These are the activations of a small neural network, seen along a few directions. Each row is one input.
In each table, some parts of the input vary, and every possible input appears once, in random order.
Descriptions start from the smaller parts, as in this example, which fits no table here: ring(8) and (point or ring(9) or (values(2) and line(6))).
Shared parts are said once, and a part with two or three values counts as separate values.

A family of inputs:
R1: 16.0; -6.2; -4.1; 11.7; 1.6; 9.7; 29.7; -31.9; 11.8; 24.5; -22.3
R2: 31.3; -8.9; 15.9; 35.2; -26.0; -31.9; -4.6; 11.7; -24.7; -13.6; 22.9
R3: -13.6; -0.7; -27.1; -9.6; 31.9; 12.8; 10.8; -34.1; -5.4; -14.3; -14.2
R4: 12.2; 12.7; -15.9; -8.4; 10.3; 9.8; 25.1; -40.9; 14.9; 3.9; -28.0
R5: -7.0; 0.9; -34.5; -19.5; -9.3; 6.9; 36.2; -35.7; 23.5; 1.7; -19.2
R6: -25.6; 38.3; 33.2; -4.8; -0.9; 34.9; -24.3; 36.4; -17.3; 9.3; -18.9
R7: -39.2; -9.6; 10.9; -18.7; 1.9; 53.8; 7.0; 74.6; 44.0; -21.7; -24.4
R8: -28.1; -14.7; -20.8; -32.7; 7.8; 3.6; 4.6; -26.3; 10.4; -19.7; 21.6
R9: 14.2; 0.4; 11.5; 46.9; -14.6; -31.4; 8.7; -7.1; 1.3; 28.6; 1.1
R10: 16.0; -8.2; 23.1; 34.0; 0.2; -2.2; 21.3; -6.9; 7.7; -3.0; 45.0
R11: -9.7; 28.7; 22.5; -8.5; -24.7; 33.6; -38.3; 43.1; -28.2; -3.9; -29.0
R12: 9.4; 24.4; -13.1; -7.6; 7.4; -17.1; 13.2; -29.6; -6.9; 9.1; -37.8
R13: -9.8; -3.0; -2.5; -19.8; 28.4; 5.4; -7.5; -30.5; 0.2; -19.6; 13.2
R14: 15.9; -10.8; -2.0; -17.0; -1.6; -27.4; -43.9; -0.1; -28.2; -8.3; 16.8
R15: 4.8; -1.3; -6.8; -19.4; 0.3; -24.2; -36.1; -14.9; -30.2; -32.6; -7.0
R16: -13.1; 9.4; 0.5; -17.1; 25.7; -21.7; -20.2; -20.3; -20.3; -18.0; 3.3
R17: 16.9; -9.5; 10.6; 46.0; -12.4; -5.2; 19.4; -19.1; 23.1; 23.1; 12.0
R18: 13.7; 1.7; 24.8; 35.7; -2.9; -29.0; 10.8; 4.8; -14.1; 0.4; 34.3
R19: 2.1; -12.2; -11.5; -7.9; -4.9; -7.1; 7.1; 5.6; 28.9; 16.7; 63.3
R20: -42.2; 18.5; 9.8; -16.1; -15.4; 58.6; -4.8; 28.5; 16.9; 6.9; -1.9
R21: 32.6; -11.6; 2.8; 47.0; -38.2; -34.2; -5.0; -0.3; -9.5; 14.8; -10.6
R22: -21.6; -1.8; 30.4; -9.6; 21.1; 55.6; -0.3; 69.3; 32.5; -22.0; -31.6
R23: -2.4; 0.8; 6.3; -15.7; 22.8; -24.8; -27.6; -6.8; -17.1; 6.1; 27.1
R24: 31.7; -6.1; -10.3; 12.5; -26.0; -18.0; 5.0; -13.0; -20.7; 15.9; -43.4
R25: 13.4; 4.4; -2.3; 13.4; -1.3; -16.5; 18.0; -20.3; -9.8; 29.6; -33.3
R26: 37.8; -4.6; -1.6; 8.3; -11.8; -35.2; -30.6; 20.2; -14.0; 6.1; 30.7
R27: -16.6; 12.7; -23.9; -7.3; 29.5; -13.8; -1.8; -23.4; -26.4; -11.0; -22.9
R28: -30.6; -12.5; -43.6; -22.1; 11.0; 9.9; 23.5; -29.0; 3.1; -14.9; -5.7
R29: -23.2; 7.4; 37.6; -12.0; 18.8; 28.3; -7.4; 82.3; 9.0; -19.5; -42.6
R30: 1.2; -10.3; 3.6; -18.0; 26.4; 2.9; -16.2; -17.6; 3.4; 2.7; 37.5
R31: -3.2; -18.6; 4.5; 19.9; -19.7; -4.0; 31.9; -2.8; 15.9; -2.9; 53.1
R32: 2.1; 2.7; -30.5; -9.3; 1.6; -15.7; -15.3; -17.1; -37.2; -26.2; -33.2
R33: 19.6; 7.8; 6.5; 8.8; 12.6; -32.2; -14.7; 13.9; -2.9; 20.7; 43.0
R34: 21.6; -1.8; 5.7; 6.3; 15.2; -4.6; -4.0; 2.0; 19.8; 17.2; 55.5
R35: -17.6; -20.8; -14.4; -31.6; 6.5; -0.1; -4.2; -13.5; 13.9; 1.5; 45.9
R36: -1.5; -19.7; -7.3; 33.0; -31.6; -7.0; 30.5; -14.9; 31.1; 21.5; 20.5
R37: -23.9; 27.4; 27.5; -3.6; 3.7; 60.8; -15.3; 24.4; 5.0; 6.8; -8.9
R38: 28.1; 13.6; -20.0; -9.0; -19.3; -18.3; 0.8; -22.1; -18.9; -5.5; -47.9
R39: -8.6; -1.3; 26.5; -13.0; -6.7; 27.6; -22.3; 87.9; -3.9; -30.9; -50.5
R40: -3.2; -17.7; -21.7; -0.3; -17.3; 7.3; 40.6; -26.9; 19.5; 20.7; -13.7
Question: What do these inputs look like to the network?
Answer: line(4) and (values(2) or ring(8))
Question: Changing only the line(4) part turns R8 into R15. The same change can be made to R28. Which row results?
Answer: R32
Question: Which other rows does R22 become when the values(2) part takes its other values? List them by row number.
Answer: R37
Question: Start at R13 and move only the ring(8) part, one step at a time. The first step leads to R30. Which rows follow, in order?
Answer: R34, R10, R17, R1, R4, R3
Question: Which other rows does R24 become when the line(4) part takes its other values? List them by row number.
Answer: R1, R25, R40
Question: Start at R25 and move only the ring(8) part, one step at a time. The first step leads to R9. Which rows follow, in order?
Answer: R18, R33, R23, R16, R27, R12

A family of inputs:
R41: 11.7; 12.3; 7.7; 10.9; -12.6; -3.7; 2.2; 16.3; -11.9; -0.4; -50.6
R42: 23.6; -22.5; -24.9; 11.6; -11.4; -36.4; 8.9; -30.5; -0.8; 5.1; 20.7
R43: 6.4; 6.4; -41.1; -14.4; 23.4; -28.4; 11.6; -88.6; -17.9; 7.9; 17.0
R44: -21.0; -16.1; -6.9; -25.5; 5.2; 21.4; 9.6; 18.3; 24.0; -20.7; 14.9
R45: -7.8; 1.9; 2.0; 9.0; -10.0; 22.7; 32.0; 8.8; 28.4; 9.9; -23.0
R46: 9.2; 18.7; 19.9; 15.7; -3.2; 7.1; -14.8; 26.3; -17.8; 2.9; -33.9
R47: 18.0; -19.5; -17.7; 0.0; 1.8; -36.8; -7.1; -12.6; -0.8; -6.7; 44.2
R48: 21.3; 2.5; 18.8; 25.4; -6.6; -16.9; -5.5; -9.7; -0.1; 24.1; 37.5
R49: -0.2; -3.1; -1.6; -23.4; 1.8; -6.0; -26.4; 27.6; -19.4; -28.8; -14.0
R50: 11.0; -13.1; 7.1; 13.7; 5.0; -31.1; -9.8; -4.5; 0.1; -3.7; 53.5
R51: 27.4; -1.7; 12.7; 36.5; -11.1; -22.0; 12.2; -18.6; -1.8; 26.1; 18.9
R52: -15.8; -16.2; -16.0; -12.3; -3.5; 20.4; 17.3; 3.4; 25.9; -5.8; -10.3
R53: 8.9; -0.2; 10.8; 10.5; 3.6; -22.9; -18.9; -1.4; -2.8; 17.4; 56.6
R54: -27.1; 2.3; 17.1; -14.0; 7.8; 35.4; -1.8; 29.7; 20.4; 1.6; 25.8
R55: 5.5; -3.8; -8.4; -10.7; -10.0; -6.7; -14.4; 12.3; -16.3; -16.5; -38.9
R56: -6.8; 2.7; 18.8; -10.8; 9.4; 1.7; -29.9; 37.9; -18.3; -24.6; -3.3
R57: 30.2; -8.4; -2.2; 32.1; -18.4; -31.6; 28.0; -27.4; 1.2; 23.9; 4.4
R58: -12.6; 21.5; -23.6; -37.2; 29.7; -0.1; -15.6; -44.2; -31.1; -13.4; -47.8
R59: -10.8; 6.3; 15.7; 12.4; -2.5; 34.9; 19.5; 17.1; 24.6; 10.5; -7.4
R60: 3.6; 22.8; 27.7; 4.8; -3.4; 12.8; -28.7; 32.1; -17.9; 0.8; -15.5
R61: -16.1; -5.8; -11.8; 1.5; -15.3; 22.0; 28.3; -3.9; 21.4; -0.5; -21.6
R62: -34.2; 7.4; -30.0; -41.1; 33.9; 28.3; 18.1; -52.3; 12.7; -2.6; -17.5
R63: 4.0; 6.2; -8.5; 3.1; -14.5; -5.3; -5.4; 7.4; -19.7; -8.3; -50.5
R64: -15.7; 8.4; 19.7; 1.6; 3.9; 39.4; 2.7; 26.2; 22.7; 11.1; 8.6
R65: -8.6; 16.3; 22.8; -12.6; 4.3; 7.7; -36.9; 38.3; -20.7; -6.3; -0.4
R66: 23.6; -15.6; -18.7; 24.8; -21.9; -34.2; 22.6; -39.6; -6.4; 12.6; 8.1
R67: -28.0; -9.8; 10.7; -11.4; 14.7; 28.2; 2.0; 31.3; 22.4; -15.2; 24.2
Question: What do these inputs look like to the network?
Answer: values(3) and (point or ring(8))
Question: Changing only the values(3) part turns R53 into R54. The same change can be made to R57. Which row results?
Answer: R45
Question: Which other rows does R59 become when the values(3) part takes its other values? List them by row number.
Answer: R46, R51

A family of inputs:
R68: 21.5; 7.2; 32.6; 23.3; -14.6; -19.1; -30.7; 26.7; -23.5; 14.6; 27.3
R69: 7.5; -10.0; 5.2; 24.6; -2.5; 0.8; 30.4; -26.5; 31.5; 21.8; 28.8
R70: -5.1; -11.0; -0.4; -18.8; 9.2; 3.5; -15.5; 18.2; 10.1; -5.9; 30.8
R71: 2.7; -5.3; -6.5; -19.6; 12.6; -10.2; -23.6; -6.1; -17.6; -25.2; -1.5
R72: 22.5; -8.1; -22.5; 14.2; -15.4; -15.4; 18.1; -37.1; -8.9; 1.5; -20.3
R73: -20.9; 32.0; 37.5; -1.4; -1.4; 51.9; -26.3; 85.6; -8.3; -12.0; -74.1
R74: -0.4; 1.2; -24.9; 9.5; 0.3; 9.4; 34.6; -51.9; 16.1; 19.2; -1.5
R75: -8.9; 0.7; 24.2; 7.4; -1.3; 14.6; 3.1; 14.3; 15.4; 13.6; 60.9
R76: -20.7; 6.8; -27.9; -18.1; 1.6; 14.5; 18.8; -47.7; 9.5; 11.6; -10.8
R77: -7.5; -4.5; -23.7; -15.8; 12.8; -15.7; 1.0; -28.6; -21.2; -25.1; -24.1
R78: -29.0; 6.0; 29.6; -14.3; -6.5; 62.7; -17.5; 80.1; 5.7; -27.2; -63.6
R79: -42.4; 7.6; 22.5; -27.4; 2.3; 70.3; 0.3; 82.7; 27.7; -19.9; -52.6
R80: 1.4; 0.3; 4.2; -7.0; -2.0; -11.1; -29.0; 19.0; -12.0; -16.3; 20.9
R81: -49.8; 18.3; 32.2; -23.8; 10.1; 84.8; 3.9; 68.1; 31.0; -13.1; -43.4
R82: 11.6; 19.0; 16.2; 3.0; 3.3; -17.3; -40.3; 21.4; -26.9; 0.6; 8.8
R83: 17.8; -21.6; -3.8; 17.2; -10.3; -14.0; 26.8; -12.4; 25.4; 13.0; 17.6
R84: 6.4; 13.2; -9.2; -8.9; 16.9; -22.5; -8.3; -24.9; -36.0; -7.6; -36.9
R85: 8.2; -5.2; -32.4; 2.0; -6.6; -6.7; 32.8; -35.1; 10.6; 9.2; -10.6
R86: 38.5; -0.8; 13.8; 35.9; -14.2; -32.4; 1.9; -11.1; -10.1; 20.0; -4.1
R87: -12.7; -2.8; -18.4; -30.8; 22.6; -1.6; -7.0; -2.0; 4.5; -19.4; 10.0
R88: -19.3; 3.0; -5.7; -26.9; 31.5; 17.3; -5.2; -19.2; 7.6; -9.3; 18.0
R89: 10.9; 18.6; 4.4; -12.8; 17.4; -18.4; -31.4; -0.3; -32.0; -10.6; -12.8
R90: -18.5; 7.8; 7.7; -12.8; 17.3; 17.4; -10.0; 6.6; 12.9; 1.5; 42.2
R91: 24.9; -12.0; 0.9; 28.2; -20.1; -27.9; 14.7; -9.6; 2.3; 1.3; 9.9
R92: 20.3; -18.3; 12.4; 32.5; -18.5; -26.6; 0.8; 12.7; -0.6; 4.1; 28.0
R93: 9.6; -21.7; 3.6; 24.6; -7.4; -16.3; 17.4; 13.5; 23.9; 11.4; 39.3
R94: 3.1; -16.4; 17.3; 31.4; 1.0; 3.1; 19.0; -4.5; 30.1; 24.6; 48.1
R95: 30.1; -0.1; 24.4; 40.7; -12.9; -33.3; -10.5; 13.8; -12.5; 21.6; 15.9
R96: 0.1; -2.0; -26.2; -10.1; -15.9; -12.3; 1.6; -31.4; -12.7; -5.0; -28.3
R97: 12.8; 14.0; -13.6; -4.7; -11.6; -18.4; -7.4; -29.1; -26.9; 11.8; -40.3
R98: 31.6; 13.1; -12.9; 19.9; -12.1; -24.4; 11.9; -32.1; -21.9; 16.1; -30.4
R99: -8.5; -9.6; -34.4; -20.6; -5.6; 1.3; 12.9; -36.0; 6.6; 4.9; -21.9
R100: 9.2; -6.4; 18.8; 12.4; -21.5; -14.4; -16.2; 28.3; -11.3; -4.6; 40.9
R101: -18.4; -6.8; -32.6; -29.2; 22.1; -3.2; 13.0; -30.5; -1.5; -16.2; -15.6
R102: -29.1; 4.8; -24.0; -25.5; 30.1; 11.9; 16.0; -44.2; 1.5; -8.7; -5.7
R103: 0.6; -11.3; 11.8; 1.4; -10.8; -2.4; -0.2; 29.3; 11.4; 3.6; 50.9
Question: What do these inputs look like to the network?
Answer: line(4) and (point or ring(8))
Question: Changing only the line(4) part turns R92 into R95. The same change can be made to R91. Which row results?
Answer: R86
Question: Start at R74 and move only the ring(8) part, one step at a time. The first step leads to R69. Which rows follow, in order?
Answer: R94, R75, R90, R88, R102, R76

A family of inputs:
R104: 2.7; -31.9; -29.8; 7.4; 2.0; -2.2; 47.3; -34.3; 42.4; 3.7; 17.8
R105: -36.2; 22.7; 14.0; -44.6; 50.1; 46.4; -16.9; 28.0; -6.6; -30.2; -43.4
R106: -41.7; 15.0; -7.7; -41.9; -15.7; 60.5; -1.8; 34.8; 7.6; -11.3; -41.2
R107: 32.2; -14.3; 3.3; 14.0; -22.4; -62.2; -32.3; 16.8; -38.0; -14.4; 10.4
R108: 5.7; -33.5; -10.7; -7.5; 2.6; -39.2; -6.7; -6.3; 3.9; -17.4; 76.0
R109: -24.0; 5.6; -32.9; -35.8; 59.1; -2.4; 10.7; -59.2; -2.5; -12.7; 4.2
R110: 9.5; 24.8; -14.1; -18.3; 33.1; -21.4; -16.4; -43.6; -43.5; -20.5; -63.9
R111: 28.9; 6.2; 17.1; 49.9; -20.4; -20.1; 12.6; -20.0; -17.1; 20.4; -20.2
R112: 1.9; 10.6; -39.2; -17.9; -29.6; -6.2; -2.6; -34.3; -29.1; -0.1; -62.2
R113: -12.9; 14.6; 44.3; 26.3; -5.9; 44.8; 10.4; 50.1; 24.9; 7.2; -4.1
R114: 17.4; -2.8; 4.9; 8.0; 2.0; -14.3; -6.9; -23.2; 3.6; 28.0; 79.8
R115: -6.1; 14.9; 46.7; 7.4; -4.7; 19.3; -36.6; 59.5; 5.7; 20.6; 34.4
R116: -8.8; -13.7; 19.8; 7.4; 0.2; 36.3; 25.2; 59.8; 39.5; -9.9; -28.0
R117: 31.7; -12.8; -10.8; 28.2; -16.9; -23.5; 20.7; -11.0; -2.2; 2.6; -49.5
R118: -12.8; -13.0; 32.5; -5.6; -2.4; 7.4; -36.8; 80.7; 0.5; -32.3; 23.7
R119: 3.8; -6.9; 4.6; 30.3; 0.5; 0.7; 42.2; -39.0; 28.6; 26.0; 49.3
R120: -32.7; -5.8; -59.2; -34.4; -7.6; 17.4; 22.1; -54.0; 14.8; 6.8; 1.5
R121: 41.5; 20.4; 17.2; 27.4; -23.9; -41.2; -34.0; -5.0; -32.6; 33.4; 15.3
Question: Changing only one part turns R107 into R118. The same change can be made to R111. Which row results?
Answer: R113
Question: What do these inputs look like to the network?
Answer: values(3) and line(6)
Question: Which other rows does R120 become when the values(3) part takes its other values? List them by row number.
Answer: R106, R112
